These are the activations of a small neural network, seen along a few directions. Each row is one input.
In each table, some parts of the input vary, and every possible input appears once, in random order.
Descriptions start from the smaller parts, as in this example, which fits no table here: one of 8 places around a ring, together with either a single point or one of 9 places around a ring or (one of 3 separate values, together with one of 6 places along a line).
Shared parts are said once, and a part with two or three values counts as separate values.

Other details of the inputs shift rows strongly along two fixed directions, in all tables alike. That doesn't count.

A family of inputs:
row 1: 163,56,-339,-83,-207,-36,-439,323,-137,77,47,493,-576,133
row 2: 37,-286,169,-18,67,87,285,-323,-21,-155,-198,49,106,-354
row 3: -24,-289,308,-234,67,116,204,-229,-29,3,-431,32,36,-248
row 4: -104,105,166,70,-46,-86,-211,307,-27,222,186,-219,108,74
row 5: -82,-256,43,-70,78,206,288,-296,16,-83,-268,119,30,-75
row 6: 79,-378,-171,-198,-159,185,-8,-24,-269,44,-470,645,-430,-324
row 7: 2,-268,159,-36,52,174,362,-322,36,-145,-201,130,65,-256
row 8: -104,96,217,82,46,68,121,-150,73,68,-80,-280,434,126
row 9: -79,-256,84,-35,-1,100,415,-283,56,12,-303,153,108,-230
row 10: -196,58,7,13,2,-9,272,-282,174,60,55,-241,276,154
row 11: 193,-235,-45,-93,27,42,-148,-150,-244,-51,-337,522,-401,-458
row 12: -31,-247,94,-20,59,137,339,-271,85,-67,-257,177,36,-147
row 13: 138,27,-280,-55,-140,-88,-310,368,-96,68,134,344,-436,226
row 14: -154,-5,351,103,41,32,125,-66,23,92,-12,-325,390,85
row 15: -71,225,-161,70,2,-9,-74,146,144,-30,167,-105,-25,258
row 16: 18,140,-86,71,169,-167,-135,173,-26,-55,233,-199,6,117
row 17: 30,170,-65,73,5,-208,-107,189,53,-48,422,-313,88,238
row 18: -6,291,-119,107,148,-177,-217,154,25,-52,293,-269,19,155
row 19: -88,307,150,165,-69,-97,-245,284,34,138,216,-301,185,241
row 20: -64,118,-147,18,-77,-152,17,178,74,107,217,-98,22,274
row 21: 207,-324,-23,-103,55,16,-83,-83,-265,-52,-324,520,-378,-433
row 22: -4,139,-97,49,12,-17,-28,223,66,-104,263,-142,-8,187
row 23: -35,-201,85,-104,0,198,210,-455,-13,-99,-139,99,14,-120
row 24: -113,64,46,31,70,131,193,-217,133,-151,71,-221,184,40
row 25: 37,169,-86,43,-36,-133,-166,61,27,-54,305,-194,5,127
row 26: -48,80,132,116,82,-35,205,-221,173,-150,112,-316,291,-106
row 27: -132,96,76,108,88,33,295,-214,284,-62,32,-201,252,87
row 28: 5,232,54,121,-19,-119,-133,360,29,122,190,-255,250,333
row 29: -167,109,38,96,19,-21,328,-175,254,20,12,-214,297,22
row 30: 178,100,-258,-39,-158,-110,-359,443,-116,2,296,238,-413,201
row 31: -129,97,282,-83,106,-11,153,-133,198,5,-96,-389,276,24
row 32: -71,-32,121,27,235,-110,180,-293,36,-42,141,-316,259,90
row 33: 31,118,-85,67,22,-104,-102,216,6,-110,262,-218,31,82
row 34: 227,219,-270,-3,-169,-77,-440,536,-131,236,14,226,-209,149
row 35: -7,-199,95,-81,159,51,105,-496,-107,-52,-165,41,29,-185
row 36: 78,71,-49,-37,-237,-29,-610,480,-251,263,2,321,-410,-123
row 37: 204,-288,-81,-144,-158,219,-89,-93,-203,-95,-369,701,-508,-443
row 38: 46,157,-342,-23,-202,-55,-312,391,-80,90,32,279,-368,68
row 39: -32,-210,97,-56,60,184,180,-426,-55,-170,-222,-13,93,-310
row 40: 66,231,-72,87,7,-125,-61,370,68,195,172,-261,272,319
Description of these inputs: one of 2 separate values, together with either a single point or one of 4 places along a line or (one of 3 separate values, together with one of 5 places along a line).
Changing only the choice among 2 separate values turns row 38 into row 6. The same change can be made to row 37. Which row results?
> row 7
Changing only the choice among 2 separate values turns row 21 into row 11. The same change can be made to row 12. Which row results?
> row 27
Which other rows does row 15 become when the choice among 3 separate values takes its other values? List them by row number.
> row 1, row 27
Which other rows does row 3 become when the choice among 2 separate values takes its other values? List them by row number.
> row 31
Which other rows does row 22 become when the choice among 3 separate values takes its other values? List them by row number.
> row 7, row 30
